Here are a small network's activations along a few directions, averaged over the inputs that share one value of a field.
Values that are neighbours, or in one group, have similar rows; names and order tell nothing.
In the rows, 500 means zero.
Strong random noise was added to every row along 6 fixed directions; ignore it. To show where, here is one row again and again, with new noise each time:
[365 551 472 365 333 543 582 335 552 380 520 410 587 463 467 574 524 388
 596]
[550 604 438 361 457 537 544 365 596 439 506 499 579 479 442 403 471 452
 579]
[400 391 336 746 605 681 525 502 524 589 671 555 470 696 373 516 484 303
 304]
[604 448 463 507 474 632 427 598 580 425 549 601 389 575 489 463 434 500
 502]
[436 435 579 497 368 554 628 599 618 277 499 587 596 665 427 568 629 366
 672]
[501 517 312 531 466 651 578 276 601 516 577 476 644 497 358 383 509 351
 453]
[471 727 581 401 624 345 549 529 448 466 441 466 591 515 508 444 543 568
 633]
[576 680 436 474 597 482 464 424 456 539 474 431 574 394 493 340 492 612
 519]


Values of Z:
z5: [883 330 465 598 632 527 659 678 793 512 418 798 600 826 343 244 557 466
 600]
z11: [466 822 423 434 695 371 464 331 338 648 467 305 592 320 530 354 469 648
 463]
z7: [357 730 550 268 656 279 688 399 489 630 480 467 515 571 535 593 304 396
 585]
z6: [452 348 498 791 484 597 403 590 410 474 579 514 499 402 469 536 680 447
 399]
z15: [667 363 460 665 514 631 506 599 570 543 466 573 518 538 484 426 416 514
 423]
z9: [326 525 574 669 574 431 555 628 314 427 434 415 622 496 527 603 670 549
 546]
z10: [500 543 560 501 411 523 523 492 545 399 458 447 573 425 510 449 542 559
 547]
z3: [485 361 662 433 324 445 558 462 550 381 448 549 552 531 457 579 621 424
 580]
z13: [539 563 672 278 314 400 359 603 503 308 373 553 472 281 599 527 581 709
 681]
z8: [328 673 594 283 611 229 635 390 534 513 529 597 636 593 417 515 564 289
 610]
z1: [526 455 482 308 372 444 595 341 595 498 426 397 509 462 519 557 435 515
 562]
z4: [509 353 473 570 290 546 410 369 415 525 515 419 503 310 555 510 625 548
 419]
z2: [618 525 596 594 689 343 508 639 389 610 352 456 550 507 555 389 573 693
 513]
z14: [289 547 680 549 656 223 622 529 349 601 478 500 605 646 480 617 688 426
 528]
z12: [558 488 591 511 528 464 560 724 524 487 448 563 484 582 589 577 447 543
 561]
Z is arranged as 5 separate groups.
List the group mates of z11, in the order listed.
Answer: z9, z10
List the group mates of z14, in the order listed.
Answer: z3, z4
List the group mates of z2, in the order listed.
Answer: z5, z1
List the group mates of z8, in the order listed.
Answer: z6, z13

Values of E:
e15: [674 385 673 445 380 396 418 664 453 409 290 475 450 299 613 506 620 787
 667]
e9: [660 653 516 387 633 398 546 453 708 453 564 710 599 667 344 234 580 386
 589]
e8: [383 260 318 597 216 863 470 498 561 312 605 387 367 456 527 685 411 412
 389]
e5: [380 427 364 580 540 627 590 428 464 594 612 408 379 747 454 615 339 373
 313]
e12: [480 204 538 530 433 559 401 599 472 576 554 558 203 637 576 745 414 431
 395]
e11: [325 365 638 361 171 607 377 631 590 184 588 651 332 545 525 740 534 351
 586]
e10: [274 340 461 635 546 429 625 403 455 713 537 476 538 615 422 658 592 346
 358]
e6: [635 583 580 425 421 563 239 619 394 348 487 549 337 281 636 434 463 692
 518]
e1: [536  93 466 647 195 841 304 881 544 319 528 482 108 498 707 823 323 614
 427]
e2: [319 422 532 707 593 373 537 441 267 721 524 418 541 455 528 649 587 443
 367]
e13: [534 652 358 393 410 649 501 292 549 488 488 369 555 307 512 386 314 560
 517]
e4: [594 561 473 600 650 497 712 489 625 593 470 524 690 648 411 337 461 421
 537]
e3: [272 291 396 665 410 597 430 371 322 753 610 348 327 396 595 806 391 462
 236]
e7: [590 713 240 428 618 532 598  28 685 586 629 505 805 481 244 166 549 231
 449]
e14: [349 576 555 466 502 465 467 583 514 364 533 562 563 538 455 507 618 458
 545]
E is arranged as 3 separate groups.
List the group mates of e3, in the order listed.
Answer: e15, e12, e10, e2
List the group mates of e5, in the order listed.
Answer: e8, e1, e13, e4

Values of C:
c12: [485 562 402 710 669 564 556 529 442 577 524 435 613 631 430 361 546 501
 409]
c1: [493 366 425 489 440 513 418 465 600 603 483 491 415 564 450 565 490 507
 415]
c2: [622 585 580 399 687 421 299 586 413 582 508 617 226 611 551 457 326 524
 391]
c10: [519 590 669 310 611 319 529 639 551 474 562 744 316 724 534 577 447 411
 573]
c4: [432 434 490 697 510 429 475 529 295 580 420 320 479 359 577 617 679 655
 429]
c11: [559 623 256 669 673 576 493 307 464 625 572 395 622 451 408 259 470 585
 378]
c15: [454 468 539 541 361 459 680 490 531 446 444 439 633 480 498 596 546 413
 625]
c5: [484 508 531 375 440 546 378 355 508 551 544 448 368 382 549 585 446 486
 465]
c8: [518 378 398 503  45 776 508 392 519 217 483 333 613 247 530 510 617 622
 639]
c7: [609 494 386 690 679 545 427 554 452 600 591 557 555 463 441 329 512 447
 426]
c14: [433 663 626 197 493 350 427 558 565 441 486 558 442 464 581 499 410 501
 559]
c9: [408 367 463 663 559 565 492 636 456 619 571 575 442 603 574 624 347 480
 390]
c6: [497 449 666 211 315 426 535 406 563 361 379 411 479 400 573 574 532 570
 717]
c3: [475 494 622 459 346 483 498 573 386 412 393 360 465 307 646 676 466 644
 563]
c13: [406 655 444 521 701 442 631 409 540 522 526 601 702 586 317 358 568 340
 439]
C is arranged as 5 separate groups.
List the group mates of c12, in the order listed.
Answer: c11, c8
List the group mates of c4, in the order listed.
Answer: c1, c6
List the group mates of c9, in the order listed.
Answer: c15, c3
List the group mates of c5, in the order listed.
Answer: c2, c10
